Each row below holds a small network's activations on one input, seen along a few directions.
In each table, some parts of the input vary, and every possible input appears once, in random order.
Descriptions start from the smaller parts, as in this example, which fits no table here: one of 5 places around a ring, together with either a single point or (one of 2 separate values, together with one of 4 places along a line) or one of 11 places around a ring.
Shared parts are said once, and a part with two or three values counts as separate values.
(in the rows, 128 means zero)

Other details of the inputs vary at random and push rows far along two fixed directions, the same in every table; ignore that.

A family of inputs:
r1: 143, 64, 119, 89, 139, 138, 114, 110, 122, 127, 91, 178, 130
r2: 120, 90, 136, 98, 144, 129, 117, 133, 125, 171, 91, 149, 160
r3: 114, 167, 132, 130, 123, 117, 154, 138, 150, 111, 145, 120, 129
r4: 122, 176, 116, 153, 161, 163, 91, 121, 123, 101, 124, 109, 96
r5: 149, 113, 132, 126, 127, 124, 108, 123, 133, 118, 131, 113, 111
r6: 124, 180, 133, 145, 92, 118, 151, 144, 155, 114, 143, 104, 132
r7: 100, 157, 126, 116, 155, 138, 134, 128, 147, 125, 124, 139, 122
r8: 135, 123, 148, 136, 22, 86, 174, 173, 172, 168, 156, 88, 161
r9: 119, 102, 108, 103, 185, 145, 124, 99, 129, 95, 131, 158, 94
r10: 138, 178, 121, 161, 139, 143, 108, 129, 125, 89, 140, 95, 103
r11: 129, 141, 142, 127, 67, 111, 164, 143, 166, 123, 140, 118, 134
r12: 110, 141, 126, 132, 54, 103, 179, 144, 143, 131, 149, 144, 151
r13: 96, 213, 113, 183, 174, 153, 111, 112, 93, 85, 145, 122, 99
r14: 114, 77, 133, 91, 209, 145, 105, 110, 113, 160, 92, 172, 145
r15: 150, 86, 137, 89, 166, 123, 100, 118, 113, 138, 84, 157, 147
r16: 144, 98, 145, 98, 73, 112, 149, 146, 169, 139, 115, 133, 143
r17: 129, 172, 95, 218, 139, 148, 96, 111, 73, 87, 177, 82, 81
r18: 144, 62, 113, 82, 159, 147, 107, 107, 140, 118, 101, 163, 108
r19: 133, 58, 154, 90, 109, 98, 159, 141, 143, 176, 115, 159, 174
r20: 109, 158, 138, 125, 90, 122, 146, 142, 144, 147, 107, 145, 159
r21: 135, 134, 142, 161, 55, 99, 152, 155, 128, 147, 150, 99, 153
r22: 120, 150, 140, 125, 68, 121, 140, 155, 146, 156, 103, 138, 166
r23: 133, 98, 136, 74, 85, 118, 175, 144, 98, 196, 112, 135, 154
r24: 130, 111, 126, 133, 221, 142, 99, 104, 90, 117, 122, 140, 122
r25: 148, 97, 145, 114, 87, 105, 129, 135, 130, 145, 113, 138, 150
r26: 129, 100, 108, 137, 177, 143, 111, 108, 119, 122, 156, 122, 96
r27: 125, 161, 120, 143, 154, 148, 87, 121, 122, 121, 128, 104, 107
r28: 116, 152, 130, 129, 157, 124, 139, 122, 116, 104, 123, 148, 133
r29: 125, 132, 140, 127, 112, 108, 152, 151, 154, 155, 151, 105, 153
r30: 124, 67, 130, 73, 198, 146, 98, 118, 136, 160, 85, 150, 133
r31: 111, 108, 125, 111, 213, 154, 100, 112, 126, 143, 121, 135, 117
r32: 138, 171, 134, 178, 63, 120, 137, 142, 121, 104, 147, 104, 126
r33: 127, 146, 146, 140, 53, 104, 168, 144, 145, 127, 133, 131, 151
r34: 133, 170, 119, 186, 163, 137, 100, 122, 84, 101, 147, 90, 112
r35: 118, 139, 136, 126, 115, 117, 157, 131, 151, 107, 147, 128, 118
r36: 121, 158, 121, 156, 50, 115, 161, 137, 135, 120, 150, 127, 138
r37: 121, 153, 121, 139, 41, 113, 169, 146, 167, 127, 158, 113, 133
r38: 134, 101, 137, 88, 171, 129, 126, 113, 125, 122, 81, 174, 145
r39: 117, 155, 130, 154, 139, 127, 140, 116, 109, 88, 142, 136, 112
r40: 143, 126, 99, 151, 169, 153, 79, 99, 104, 91, 147, 111, 73
r41: 126, 181, 117, 208, 163, 143, 110, 116, 102, 85, 194, 69, 76
r42: 135, 97, 112, 132, 129, 130, 119, 125, 130, 133, 145, 112, 110
r43: 117, 100, 137, 66, 155, 137, 129, 124, 164, 151, 80, 168, 142
r44: 139, 81, 144, 83, 119, 105, 142, 150, 160, 169, 109, 126, 164
r45: 121, 191, 123, 176, 110, 136, 100, 133, 104, 123, 136, 100, 125
r46: 148, 123, 125, 118, 181, 138, 88, 113, 119, 111, 116, 118, 109
r47: 141, 131, 107, 160, 129, 138, 95, 109, 93, 106, 141, 122, 103
r48: 133, 38, 124, 85, 169, 126, 125, 110, 118, 159, 109, 177, 143
r49: 134, 122, 117, 98, 157, 150, 137, 118, 86, 152, 132, 107, 96
r50: 137, 151, 140, 135, 69, 110, 146, 154, 139, 134, 117, 126, 162
Description of these inputs: one of 2 separate values, together with either a single point or (one of 4 places along a line, together with one of 6 places along a line).
The inputs of r24 and r29 match in every part but the choice among 2 separate values. If r50 is changed in the same way as r24 into r29, which row does it become?
Answer: r10
The inputs of r25 and r5 match in every part but the choice among 2 separate values. If r20 is changed in the same way as r25 into r5, which row does it become?
Answer: r43
Change only the choice among 2 separate values in r4. List by row number the other rows that result.
Answer: r22
Change only the choice among 2 separate values in r18. List by row number the other rows that result.
Answer: r1

A family of inputs:
r51: 118, 102, 136, 86, 201, 144, 101, 126, 130, 167, 91, 140, 143
r52: 156, 55, 124, 92, 129, 122, 113, 116, 126, 135, 102, 154, 129
r53: 101, 197, 132, 159, 96, 120, 159, 152, 127, 147, 160, 92, 141
r54: 98, 214, 135, 145, 82, 121, 165, 150, 186, 99, 151, 114, 129
r55: 129, 170, 121, 166, 189, 160, 67, 111, 80, 111, 110, 116, 112
r56: 133, 142, 113, 160, 107, 126, 132, 133, 134, 120, 177, 83, 102
r57: 124, 129, 104, 155, 188, 155, 114, 96, 94, 91, 164, 116, 71
r58: 124, 134, 138, 144, 52, 97, 171, 148, 125, 143, 141, 137, 165
r59: 135, 98, 136, 115, 28, 96, 174, 149, 141, 156, 132, 145, 161
r60: 153, 60, 128, 90, 178, 137, 97, 119, 144, 138, 116, 120, 109
r61: 112, 149, 116, 164, 175, 137, 132, 111, 99, 104, 165, 116, 101
r62: 128, 96, 141, 83, 143, 125, 130, 126, 113, 158, 77, 173, 163
r63: 123, 117, 145, 71, 108, 120, 146, 130, 177, 115, 69, 193, 160
r64: 159, 129, 123, 161, 117, 133, 89, 125, 115, 107, 137, 92, 103
The inputs of r54 and r63 match in every part but one. If r57 is changed in the same way as r54 into r63, which row does it become?
Answer: r59
What is each input in this table made of?
Answer: one of 2 separate values, together with either a single point or one of 6 places along a line
Change only the choice among 2 separate values in r55. List by row number the other rows that result.
Answer: r51
